These are the activations of a small neural network, seen along a few directions. Each row is one input.
In each table, some parts of the input vary, and every possible input appears once, in random order.
A made-up example of a description, with smaller parts first: values(2) and (point or line(11) or (line(4) and ring(5))).
Shared parts are said once, and a part with two or three values counts as separate values.

Other details of the inputs vary at random and push rows far along two fixed directions, the same in every table; ignore that.

Table:
x1: [  8  11 -14  25 -29   9  -8 -50  19  13  35 -20  10]
x2: [-12  38  10  12   8 -21  -3 -21  -2 -41   9 -41 -27]
x3: [ 10  -7 -19  -5  -1  26   4  -2  12  14   2  21  11]
x4: [  9  -3 -15  -3  -4  21   4  -1  10  11   2  28  23]
x5: [  9 -14 -17   8  -8   9 -15   9   0  10   0  30  17]
x6: [-13   8  27   8  -6 -23   8 -17  -6  -4   8 -47 -13]
x7: [-22  12  47  -1   2 -43  15 -11 -15 -12  -1 -54 -16]
x8: [ 11 -12 -18  -5   2  25   2  11   2   9  -2  12   0]
x9: [-12   9  21  10 -10 -20   4 -24  -5  -1  13 -48 -15]
x10: [  7 -13 -13   4  -7   5 -14  12  -2   8  -2  31  16]
x11: [ -9  26  12 -25  36  -7  15  24  -1 -36 -26  10 -14]
x12: [-12  -2  27 -27  21 -12  23  24  -7   0 -25   6   5]
x13: [ 12  -7 -19  -9   1  26   5   3  10  15   2  21   7]
x14: [-11  -7  24 -20  19 -10  18  30 -14  -6 -25  -1   1]
x15: [-10 -17  18 -18  16 -17   4  33 -14   2 -24   8 -11]
x16: [ 11 -17 -19   1  -2  12 -12  15   0  13  -1  24   0]
x17: [ 10 -15 -14   3  -7  10 -14  12  -1  10  -3  28  12]
x18: [  8  12 -15  25 -29   7  -8 -53  18  14  35 -23   6]
x19: [ 11  12 -30  10   8  10 -24  10   3 -25  -3  32  -2]
x20: [-11 -10  20 -24  21  -4  18  31 -13  -3 -25  -4 -11]
x21: [  6  -1 -15  32 -30  -3 -23 -35   6  12  30 -14   1]
Description of these inputs: values(3) and (point or line(6)).
The inputs of x8 and x16 match in every part but the values(3) part. If x14 is changed in the same way as x8 into x16, which row does it become?
> x5
Change only the values(3) part in x19. List by row number the other rows that result.
> x2, x11

Table:
x22: [ 11  10 -28  30 -23  18 -18 -33  10  -3  29 -15   2]
x23: [ -5   2  13  -8   6 -16   3   3  -2   1  -4  -1  -5]
x24: [  8  -7 -17  -9   8  19  -4  18   3   0  -9  30   5]
x25: [ -5   0  12  -3   5  -6   4   8  -9  -7  -6 -11  -4]
x26: [ 13   0 -22  25 -24  11 -19 -33  11  12  30  -9   1]
x27: [ -6  12   9  -3   8  -9   5   4  -3 -16  -7  -4  -2]
x28: [ -8  13   9  -4   9 -10   6   4  -2 -16  -8  -3   0]
x29: [ -6   6   6  -2   8  -4   4   8  -6 -16  -8 -10  -7]
x30: [ -9   7  19   0   3 -17   5  -3  -6  -9  -2 -18  -3]
x31: [ -8   1  18  -2   1 -20   1  -2  -6   0   0 -20 -14]
x32: [-10  10  20   0   4 -18   5  -6  -5  -9  -1 -16  -1]
x33: [ 13  11 -19  17 -26  33   8 -51  23  18  35 -24  14]
x34: [  8   2 -14  26 -30   7 -14 -37  11  15  28  -7  14]
x35: [-10   9  20   0   3 -19   6  -4  -6  -9  -1 -17  -3]
x36: [ 11  20 -27  26 -20  11 -20 -43  19  -2  32  -4   3]
x37: [  8   1 -21  -6  11  19  -4  16   6  -7  -9  30   3]
x38: [ -8  -3  19  -1   2 -15   5   4 -10  -2  -4 -19  -5]
x39: [ 10   5 -17  28 -28   8 -15 -39  12  10  31  -8  14]
x40: [-11   1  22  -1  -3 -22   6  -7  -5   4  -1 -16   2]
x41: [  7 -12 -12 -10   1  13  -1  14   5  12  -8  33  10]
x42: [ -9  -9  19   0  -2 -15   6   5 -11   6  -4 -22  -7]
x43: [ -5   6  12  -7   8 -13   3   3  -3  -6  -4  -2  -7]
x44: [ -6  -2  14  -3   3 -11   5   6  -6  -1  -7  -8   1]
x45: [ -5   8  11  -7   9 -13   3   2  -2  -6  -4   0  -5]
x46: [  9   3 -22  -7  11  19  -3  14   7  -8  -8  34   5]
x47: [  7 -19 -13 -11   4  15   0  21  -1  13 -12  28   5]
x48: [  8  -1 -22  -8  11  20  -3  16   5  -8  -9  31   2]
x49: [ -7   4  16  -2   6 -17   2   1  -9  -6   0 -23 -19]
x50: [  9  -5 -17  -8   9  17  -3  17   4   1  -9  32   8]
x51: [ -5  -2  11  -2   6  -5   4   9 -10  -6  -6 -11  -5]
x52: [ 11   7 -20  29 -25  14 -17 -36  10   2  30 -11  10]
x53: [  9 -17 -18 -10   7  19  -2  25  -1   9 -10  29   3]
x54: [ -8  -6  17  -1   2 -14   6   6 -11  -1  -4 -20  -7]
x55: [  8 -11 -15  -9   6  15  -3  18   4   7 -10  31   8]
x56: [  5 -18 -10  -7   1  16   1  19  -1  10 -12  27  15]
x57: [ 10  -2 -19  24 -27   9 -18 -35  12  17  29  -8   4]
x58: [  6  -9 -10  -7   3  13   0  17   2   5  -9  30  19]
x59: [ -9  -2  20  -1   1 -16   4   3  -8  -2  -4 -19  -4]
x60: [ -9  13  14   1   5 -15   5  -3  -4 -17  -3 -19  -8]
x61: [ -9  10  21 -17   8  -2  29 -14   6   7   1 -31 -13]
x62: [  8  -9 -14 -10   6  13  -1  16   5   7  -8  35  10]
x63: [ -9  -1  20  -3  -1 -22   3  -4  -4   5  -1 -17 -11]
x64: [ 10  -4 -24  -6  10  24  -5  21   2  -5 -10  26  -2]
x65: [ -4   8   4  -4  10  -6   1   6  -3 -14  -6  -8 -16]
x66: [ -7  -6  16  -4  -1 -12   6   6  -6   4  -7  -7   2]
x67: [ -9  -7  17  -3   0 -18   3   2  -8   8  -1 -21 -16]
x68: [ -7  -2  14  -8   3 -17   5   2  -2   7  -6   0  -2]
x69: [  5 -20 -10  -7   2  17   2  22  -3  11 -13  25  13]
x70: [  7  -2 -19  -4   7  21  -1  17   2 -10 -10  27  10]
x71: [ -7   5  16  -2   5 -17   1  -1  -7  -7   0 -21 -17]
Describe the family of inputs behind these rows.
> values(2) and (point or (line(4) and line(6)))
The inputs of x29 and x65 match in every part but the values(2) part. If x25 is changed in the same way as x29 into x65, which row does it become?
> x71
The inputs of x35 and x43 match in every part but the values(2) part. If x58 is changed in the same way as x35 into x43, which row does it become?
> x23
Change only the values(2) part in x42. List by row number the other rows that result.
> x67

Table:
x72: [  2 -17  -2  47 -37 -39 -51 -18 -17   6  24 -12   0]
x73: [  8 -23 -17 -10  -1  16  -2  19   2  20  -6  24  -2]
x74: [  4 -18 -15  -7  -3  23   4  17   1  16  -9  22  13]
x75: [  2   2   1  15 -20  -5  -4 -32   7  14  22 -13  13]
x76: [ 11   0 -20 -11  14  18  -8  17   5  -4  -6  31  -6]
x77: [  9  -5 -23  -9  14  17  -5  19   4  -4 -10  28 -10]
x78: [  5 -14  -9 -10  -2  14   0  11   7  16 -10  32  21]
x79: [ -2   0  -2  16 -23  -3  -3 -28   7  15  19 -22   3]
x80: [-20  17  44 -18  28 -45  13  11 -15 -19 -13 -30 -37]
x81: [  5   4 -23  -6   9  20   0  16   7  -9 -11  27   6]
x82: [ -1  16  -8  16  -8   2  -6 -25   6 -12  17 -18  -6]
x83: [  2  23  -4  17  -8  -5  -8 -31   9 -11  19 -13   2]
x84: [  5 -17 -10  -7  -1  15   5  13   3  16 -10  27  16]
x85: [  7  -1 -23  -7   9  26   0  18   2 -11 -10  21   5]
x86: [  3  16  -6  16  -9   4  -8 -26   5 -11  19 -19  -4]
x87: [  7 -12 -22  23   0 -14 -49  36 -18 -21 -11  44   1]
x88: [  8 -22 -13  -7  -2  25   6  22  -2  13 -10  16  12]
x89: [  7  18  -6  18  -6   4  -6 -24   5 -10  22 -18  -1]
x90: [ 10   3 -16  -7  11  21   2  14   3 -10  -5  28  11]
x91: [-22  13  39 -14  23 -31  17  12 -16 -26 -19 -38 -26]
x92: [-18 -22  36 -40  33 -14  29  56 -22  -1 -44   6  -6]
x93: [  5   3 -20  -7  10  18   1  12   7 -10  -9  30   7]
x94: [  6  16  -7  19 -10   8  -9 -26   4 -11  20 -23  -4]
x95: [  4 -17 -11 -10   0  14   5  13   6  16 -11  30  16]
x96: [-18 -19  39 -42  33 -15  29  56 -22  -1 -45  10  -4]
x97: [  6  -3   0  12 -16  -6 -10 -29   5  22  26 -15  -5]
x98: [  6  -2   2  16 -17   2  -1 -25   2  15  24 -21   8]
x99: [-24  18  40 -16  22 -40  17   7  -9 -25 -20 -28 -24]
x100: [ -1  19  -9  15 -12  -3  -6 -29  12 -10  17 -15  -4]
x101: [  4  -4   4  15 -19   3  -3 -23   0  13  20 -24   4]
x102: [  4   0   5  14 -18  -2  -1 -27   3  14  22 -20   8]
x103: [  6  13 -13  20 -11   8  -7 -21   4 -11  18 -25  -7]
x104: [  4 -18 -10  -9   2  18   6  17   0  15 -11  25  14]
x105: [  8 -24 -14 -10   2  15  -1  19   1  21  -9  25  -2]
x106: [ -1  17  -9  17 -11   2  -6 -25   5 -12  16 -24  -8]
x107: [  5 -10  -3 -11   2   9   6  13   7  15 -10  34  24]
x108: [  2  21  -4  17 -12  -3  -8 -32   9 -10  18 -15  -3]
x109: [  3  21  -5  15  -8   0  -4 -28   7 -11  21 -12   1]
x110: [  4  -6   0  18 -19   4  -3 -25   0  13  20 -28   2]
x111: [-21  13  38 -17  23 -41  12  14 -15 -20 -18 -38 -42]
x112: [-25  21  44 -17  21 -42  15   7  -8 -25 -19 -27 -19]
x113: [  3 -15 -11 -10  -2  14   4  14   6  16 -11  28  16]
x114: [  2  13  -5  17  -7   4  -5 -22   3 -12  16 -24  -7]
x115: [-24  -4  46 -16  10 -35  21  12 -19  -2 -17 -43 -18]
x116: [  7 -15  -9 -10  -1  19   5  14   2  15  -7  28  18]
x117: [  6 -14  -9 -11  -1  15   5  13   4  14  -9  30  17]
x118: [  7  10 -15  -8  12  13  -1   9  10  -9  -9  36  16]
x119: [  8   5 -17  -8  10  22   0  12   5 -11  -8  30   9]
x120: [-21  -4  51 -21  14 -44  15  12 -17   6 -13 -34 -29]
x121: [  2   1   2  14 -18  -3  -1 -27   4  15  22 -16   9]
The inputs of x75 and x83 match in every part but one. If x121 is changed in the same way as x75 into x83, which row does it become?
> x109
Describe the family of inputs behind these rows.
> values(2) and (point or (line(4) and (point or line(5))))
A walk changes only the line(5) part. It starts at x88 and steps to x115. List the rest of the walk in order.
> x74, x79, x113
Change only the values(2) part in x77. List by row number the other rows that result.
> x105
A walk changes only the line(4) part. It starts at x118 and steps to x112. List the rest of the walk in order.
> x99, x100
